A small network was shown many inputs. Here are its activations along a few directions, one row for each input.
In each table, some parts of the input vary, and every possible input appears once, in random order.
A made-up example of a description, with smaller parts first: one of 2 separate values, together with either a single point or one of 9 places along a line or (one of 5 places around a ring, together with one of 6 places along a line).
Shared parts are said once, and a part with two or three values counts as separate values.
In the rows, zero is written as 128.

Other details of the inputs vary at random and push rows far along two fixed directions, the same in every table; ignore that.

Table:
r1: [ 92  59 150  72  71 101  74  64 108 118 150 147  88  93 114]
r2: [115 125 103 172 173  85  74 195 131 145 131 141 139 103  97]
r3: [152 151 138 123 132 152 177 129 167 130 121 111 143 153 145]
r4: [ 98 113 106 179 167 109  61 205  94 142 137 154 125  99 119]
r5: [120 150 114 176 178 120 100 193 103 141 130 138 127 120 133]
r6: [154 154 133 121 131 166 190 113 114 119 111 112 138 162 151]
r7: [155 178 131 137 138 131 171 107 141 138 107  92 139 150 138]
r8: [133 171 118 148 131 147 157 128 146 119 126 111 144 137 130]
r9: [141 156 126 121 103 133 156  80 155 127 122 101 132 137 113]
r10: [119 137 100 183 194 104  81 214  86 141 130 143 133 112 140]
r11: [140 138 136 112 126 161 168 101 107 119 117 119 129 157 146]
r12: [143 170 138 131 142 133 151 106 137 141 110 100 124 144 133]
r13: [ 79  48 145  77  56 103  66  67 120 122 154 154  92  86 100]
r14: [143 132 141 101 103 139 165 100 166 112 127 116 149 151 132]
r15: [153 142 151  90 109 145 177  81 143 118 118 105 139 166 158]
r16: [137 163 136 126 112 145 167  78 164 136 117  96 124 141 118]
r17: [ 90  73 130  99  51 121  86  52 101  98 155 138 105 104  97]
r18: [158 142 137 120 140 131 164 140 135 126 117 115 150 155 158]
r19: [120  97  97 162 171 117  85 214  92 130 138 164 136 109 114]
r20: [106 113 100 189 177 103  59 209 104 137 138 162 130  91 113]
r21: [146 169 123 119 124 138 177 126 183 128 126 111 144 129 137]
r22: [139 146 139 114 109 182 190  87 139 119 120 113 127 156 134]
r23: [148 180 120 139 121 154 179 111 137 117 116 101 137 150 146]
r24: [153 145 136 129 139 142 160 138 165 128 119 125 151 147 141]
r25: [121  96  97 167 182 108  80 228  80 132 131 167 132 113 122]
r26: [ 83  54 145  89  70  84  52  43  87 120 144 139  93 104  92]
r27: [145 150 122 108 105 135 165 110 168 125 132 115 134 122 134]
r28: [137 171 130 143 144 150 151 124 118 127 118 109 126 141 148]
r29: [137 150 131 134 140 171 167 138 125 131 114 124 136 152 139]
r30: [142 153 120 132 161 116 140 162 138 143 124 123 132 123 155]
r31: [142 144 141 113 106 179 185  78 142 114 117 120 133 154 131]
r32: [159 144 124 130 146 126 156 164 146 126 118 122 152 151 151]
r33: [ 90  70 139 101  64 113  82  56  78 102 147 137 102 109 111]
r34: [137 155 137 127 111 137 152  74 163 132 115 107 129 135 112]
r35: [125 122 113 170 197 126  97 225  87 144 127 159 130 125 130]
r36: [149 147 149 114 134 140 161 127 145 131 121 118 138 158 148]
r37: [158 155 147 113 142 146 170 126 143 128 113 110 140 160 160]
r38: [ 84  54 147  81  73  93  63  79 109 124 157 157  88  89 104]
r39: [ 96  53 146  68  53  96  86  52 107 111 151 143  97  96 114]
r40: [121 149 102 187 180 127 107 204 121 142 131 135 132 112 129]
r41: [116 129 118 169 181  89  71 191 110 157 127 141 122 111 110]
r42: [129 157 142 121 107 142 153  78 153 139 114 101 125 142 119]
r43: [119 115  95 179 183  72  58 217 105 149 128 149 131 100 107]
r44: [158 144 138  98  97 150 183  92 165 113 125 108 148 157 141]
r45: [ 86  32 154  80  65 104  60  81 107 114 150 158 108 110 103]
r46: [145 159 121 138 146 133 154 150 174 139 123 127 137 118 138]
r47: [ 87  41 148  85  82 126  71  74  64 107 145 160  91 113 105]
r48: [136 148 132 113 112 143 165 107 172 134 130 114 122 122 135]
r49: [115 103 103 163 174 119  90 212 102 129 136 163 141 114 112]
r50: [147 152 110 136 149 114 144 173 150 136 125 127 137 119 144]
Each input here is: one of 5 places around a ring, together with one of 10 places around a ring.
Q: The inputs of r3 and r48 match in every part but the place on the ring of 5. If r32 is changed in the same way as r3 into r48, which row does it become?
A: r50
Q: The inputs of r42 and r45 match in every part but the place on the ring of 5. If r41 is changed in the same way as r42 into r45, which row does it become?
A: r36
Q: A walk changes only the place on the ring of 5. It starts at r21 and steps to r2. List the rest of the walk in order.
A: r8, r49, r14
Q: Which other rows does r11 become when the place on the ring of 10 takes its other values? List them by row number.
A: r6, r19, r22, r25, r29, r31, r35, r47, r49
Q: Which other rows does r26 become when the place on the ring of 5 takes its other values? List them by row number.
A: r10, r11, r15, r30

Table:
r51: [137 167 134 130 135 147 154 147 155 137 125 112 135 136 133]
r52: [109  94 121 151 138  98  72 144  86 124 126 146 121 121  96]
r53: [104 101 120 121 129  74  73 156 120 139 144 147 113  98 125]
r54: [117 128 141 113 114 142 126  68 110 125 124 112 112 144 121]
r55: [ 97 106 120 134 123 107  86 162 126 136 144 149 118 110 116]
r56: [141 173 127 156 177 133 135 180 108 144 114 114 134 143 141]
r57: [145 162 114 143 153 112 155 159 156 139 127 109 151 125 138]
r58: [143 156 130 122  99 157 178  88 172 117 124 102 138 152 116]
r59: [108  89 104 145 131 114  82 153  99 111 144 155 119 102 105]
r60: [ 98 101 148  63  33 149 145  15 116  96 144 128  96 128 127]
r61: [115 113 105 159 156 116  84 172 106 130 134 164 132  97 111]
r62: [129 127  94 163 159 125 106 198 103 134 128 143 132 107 139]
r63: [130 130 121 130 113 141 140 108 124 108 124 133 127 127 117]
r64: [120 146 139 113 107 136 147  91 111 125 123 112 116 153 137]
r65: [142 108 151  90 102 118 135  95 144 108 130 125 142 145 151]
r66: [101  93 144  88  47 141 140  42 145 107 149 118 123 125 101]
r67: [105 104 118 131 134 130  91 124 105 121 141 147 110 104 120]
r68: [108  88 129 143 128 109  74 155 120 137 151 155 112 100 111]
r69: [132 143 128 126 149  99 110 163 137 143 130 125 126 109 133]
r70: [145 114 131 123 162 136 142 166  99 138 114 139 134 152 136]
r71: [142 152 132 155 159 133 133 148 107 141 123 121 123 142 141]
r72: [136 126 147 102  97 114 135  78 146 130 136 117 110 121 134]
r73: [178 163 133 104 156 144 203 146 164 140 106 111 146 159 158]
r74: [122 124 155  92  89 121 141  50 155 129 122 111 110 118 135]
r75: [114  59 125 115 140 113  88 181 112 136 141 169 124 114 109]
r76: [135 162 153 124 122 158 174  73 129 132 105  98 120 155 145]
r77: [119  93 148  65  39 115 132   5 148 102 140 110 108 127 102]
r78: [161 211 120 148 170 170 195 172 144 134 112 104 143 145 162]
r79: [ 86  48 118 122  89  96  43 135 104 128 150 158 109  88  95]
r80: [136 142 120 142 134 133 133 134 104 136 114 111 132 142 137]
r81: [151 168 126 139 134 151 173 106 129 122 112  96 138 166 128]
r82: [130 154 134 124 124 154 153  99 164 132 125 109 128 139 125]
r83: [136 112 126 138 155 136 119 180 110 110 132 152 149 136 157]
r84: [119  81 139 132 143 111  80 158  83 116 132 150 140 140 138]
r85: [120  68 114 124 158 121  96 195  87 128 138 176 122 110 126]
r86: [149 190 114 179 198 156 169 195 140 144 107 123 140 128 164]
r87: [122 121 118 151 134 117 108 154 143 129 127 139 136 121 100]
r88: [109  79 118 133 126  67  56 144 120 128 138 154 119  92  95]
r89: [126 133 146 107  87 144 143  42 119 121 118 116 126 147 111]
r90: [122 130 123 118  99 153 161  95 126 108 138 120 133 126 130]
r91: [142 166 127 141 129 149 159 118 170 136 117 120 148 138 117]
r92: [138 161 118 157 159 137 153 155 116 135 121 108 149 146 135]
r93: [129 154 133 152 150 143 145 148 159 145 116 122 131 126 136]
r94: [130 138 132 113 129 114 124  98 152 135 128 115 120 120 129]
r95: [147 162 120 154 157 150 155 159 126 131 129 130 126 128 151]
r96: [118 105 130 114 109  93  92  99 138 132 134 140 125 103 105]
r97: [154 162 115 129 133 118 153 139 155 142 115 103 139 129 148]
r98: [149 137 141 130 138 148 152 154 154 118 125 127 159 158 153]
Q: What do these inputs look like to the network?
A: one of 4 places along a line, together with either one of 2 separate values or one of 10 places around a ring
Q: The inputs of r76 and r86 match in every part but the place on the line of 4. If r54 is changed in the same way as r76 into r86, which row does it become?
A: r67
Q: List by row number the other rows that have the place on the line of 4 in common with r55.
A: r51, r58, r66, r68, r75, r79, r82, r87, r91, r93, r98
Q: A walk changes only the place on the line of 4. It starts at r56 and steps to r78. List the rest of the walk in order.
A: r51, r69
Q: Which other rows does r72 become when the place on the ring of 10 takes its other values? List them by row number.
A: r53, r57, r69, r74, r77, r88, r94, r96, r97
Q: Which other rows does r73 become when the choice among 2 separate values takes its other values? List them by row number.
A: r65
